These are the activations of a small neural network, seen along a few directions. Each row is one input.
In each table, some parts of the input vary, and every possible input appears once, in random order.
Descriptions start from the smaller parts, as in this example, which fits no table here: one of 5 places around a ring, together with either a single point or (one of 2 separate values, together with one of 4 places along a line) or one of 11 places around a ring.
Shared parts are said once, and a part with two or three values counts as separate values.
(in the rows, 128 means zero)

Other details of the inputs shift rows strongly along two fixed directions, in all tables alike. That doesn't count.

A family of inputs:
R1: [132 122 153 144 140 105 111 114 208  79 128 126]
R2: [ 94 140 119 155 134  83 104  84 203  92  17  61]
R3: [187 145  99 174 100  96 130 121  62 205 134 102]
R4: [148 119 126 137 137 110 111 140  71 203 132  83]
R5: [148  77 162  29 139 230  78 199  99  87 188 223]
R6: [122 116 121 171 121  79 140 121 112 228 161  74]
R7: [159 108 116 116  79 160 138 156  42 185 149 168]
R8: [ 77  68 139  77 141 213 117 151 127 137 161 201]
R9: [143 129  88 161  92 121 164 113 111 210 147 145]
R10: [100 108 160 109 153 146  90 125 139  66  59 141]
R11: [113 130 128 171 114 112  96  84 176  72 123 149]
R12: [125 175  83 147  99  86 169 164 104 213 112  84]
R13: [128 101 122 131 139 141  90  99 133  44 146 181]
R14: [135 139 137 152 144 101 139  98 226  98  79 121]
R15: [107 175 137 169 145  99 158  47 212  83  65  75]
R16: [143 127 130 101 138 126 160 116  67 170 205 123]
R17: [154 127 142 146 165  71 110 102 190  60 114 108]
R18: [160 158 141 103 115 130 147 126  51 197 171 100]
R19: [ 81 124 128 138 149 148 113 145 164  56 153 153]
R20: [ 91  87 130  56 159 203 101 191  76  76 225 229]
R21: [137 113 119 147 145  65 132 120  77 217 164  89]
R22: [104 145 147 118 148 141 113 160 134  45  77 158]
R23: [146 173 102 145  90  92 189 101 115 212 103  36]
R24: [ 98 136 158 137 138 147 127  85 174  60 143 112]
R25: [113 107 113  89  81 190 108 143 126 103 124 196]
R26: [200 130 123 145 111  93 169 157  95 207 111  81]
R27: [148 129 108 114 129 158 132 202  47 172 181 134]
R28: [ 82 158 116 150 152 117 140 130 189  79  95 145]
R29: [134  97 130  60 106 181 126 172 152 121 131 170]
R30: [131 178 164 148 137  96 138  73 159  63  40  73]
Description of these inputs: one of 5 separate values, together with one of 6 places around a ring.
- Which other rows does R1 become when the place on the ring of 6 takes its other values? List them by row number. => R5, R14, R17, R26, R29

A family of inputs:
R31: [129 116 155 115 165 100  99 129 154  82 139  95]
R32: [ 92  92 118 119 132 174  93 167 101 105 195 213]
R33: [132 121 156 133 130 158  72 103 125  85  79 138]
R34: [102 155 111 158 147 103 174 137  92 209 189  94]
R35: [126 180 117 160 132  45 148 113 108 168  54  34]
R36: [116 146 125 149 110 121 120  72 195 101  71 110]
R37: [142 170 137 162 138  98 134  82 153  61  54  50]
R38: [137 118 168 135 155 130 123  96 129  79 119 107]
R39: [162 139 138 155 155 115 116 106 133  73 110 137]
R40: [125 116  99 178 135  89 154 123 143 201 162  96]
R41: [116 153 115 153 109  81 103 129 180  86  46 124]
R42: [117 104 134  96 110 138 119  98 171  94 149 166]
R43: [129 152 114 128 119  97 183 151 115 227 114  74]
R44: [135 103 136 102  96 194  99 147 136  82 132 196]
R45: [156 115 113 102 115 138 130 192  55 208 136 140]
R46: [ 91  98 119  75 118 188 123 165 163  99 118 186]
R47: [123 146 144  93 120 173 148 126 149 110 132 131]
R48: [149 111 101 146  91 123 150 128  60 195 185 160]
R49: [172 107 112 136 153 118 128 174  71 201 192 136]
R50: [109 118 147  65 128 174 143 124 127  95 185 172]
- Changing only one part turns R32 into R41. The same change can be made to R49. Which row results? => R45
- What do these inputs look like to the network? => one of 4 places along a line, together with one of 5 places around a ring
- A walk changes only the place on the line of 4. It starts at R40 and steps to R42. List the rest of the walk in order. => R36, R46
- Which other rows does R36 become when the place on the ring of 5 takes its other values? List them by row number. => R33, R37, R44, R47
